These are the activations of a small neural network, seen along a few directions. Each row is one input.
In each table, some parts of the input vary, and every possible input appears once, in random order.
Descriptions start from the smaller parts, as in this example, which fits no table here: one of 2 separate values, together with either a single point or one of 9 places along a line or (one of 4 places along a line, together with one of 8 places around a ring).
Shared parts are said once, and a part with two or three values counts as separate values.
(in the rows, 128 means zero)

Other details of the inputs shift rows strongly along two fixed directions, in all tables alike. That doesn't count.

Table:
R1: [ 63  88 138 168 134 108 138  77 108 136 176 153 188 183 131 116]
R2: [155 151 158 102 109 124 125 204 133 166  79 120  65  61 119 137]
R3: [ 89 116 155  99 123 110 123 162 133 140 116 127 120  85  99 127]
R4: [101 130 119  80  95 106 130 198 138 156 103 115 104  97 103 138]
R5: [203 130 105 140 153 177 125  60 114  61 159 132 162 168 158 135]
R6: [113 124 141 109  77 115 126 177 147 146 107 132  92  86 106 136]
R7: [ 73  90 144 151 130 118 157 118 117 146 129 127 140 131  92 144]
R8: [124 122 148 145 113 114 130 165 115 157 105 125  98  90 111 129]
R9: [ 65 103 116 167 150  93 150 104  87 143 155 132 144 172 112 108]
R10: [ 69 112 120 180 160  95 157 109  88 144 154 138 152 176 117 108]
R11: [106 123 157 102 142 125 118 160 128 157 108 128 110  84 117 120]
R12: [121 134 118  94  90 110 117 162 175 165 102 107 111 102 115 135]
R13: [129 145 127  70 115 113 123 197 134 128  97 105  95  85 106 140]
R14: [ 86 116 132 132 129  94 130 132 130 158  97 122 113 112  92 115]
R15: [ 61  95 136 164 126 128 156  91 134 155 152 141 147 179 113 144]
R16: [157 146  82 121 127 144 128 113 138  89 164 131 149 173 165 131]
R17: [ 73 105 156 109 135 109 129 151 124 159 109 127 109  89 104 114]
R18: [199 182 105 105 156 158 118 147 125  87 127 126 114 138 162 123]
R19: [179 137 112 164 125 146 121  77 112  57 165 143 149 157 168 125]
R20: [209 158 115  75 104 192 107 137 155  94 116 113 120  98 143 164]
R21: [197 170  94  93 104 161  83 121 162  92 114 114 136 112 157 143]
R22: [ 70 102 158 166 173 107 138  96 108 160 147 153 139 162 139 110]
R23: [ 84 120 142 182 159  97 150  89 108 160 131 128 148 177 122 109]
R24: [126 131 159 131 147 129 151 139 116 165 106 127 117 125 111 139]
R25: [ 84  92 145 201 127 102 150  86  90 128 153 143 144 169 118 105]
R26: [166 132 110 114 129 158 114  88 156  87 178 146 157 157 178 124]
R27: [215 149 104 102  88 168 104 138 160  82 136 134 119 115 175 138]
R28: [223 173  92 128 151 164  95  98 143  74 126 117 136 126 166 123]
R29: [185 132 115 152 159 170 135  73 107  90 148 132 163 163 154 127]
R30: [117 131 137  93 109 102 114 173 155 156  82 102  98  69  89 134]
Each input here is: one of 5 separate values, together with one of 6 places along a line.
The inputs of R16 and R26 match in every part but the choice among 5 separate values. If R9 is changed in the same way as R16 into R26, which row does it become?
> R17
Which other rows does R12 become when the place on the line of 6 takes its other values? List them by row number.
> R14, R21, R23, R28, R30
Which other rows does R28 become when the choice among 5 separate values takes its other values? List them by row number.
> R8, R10, R11, R29
Which other rows does R6 become when the place on the line of 6 takes its other values? List them by row number.
> R2, R8, R19, R25, R27
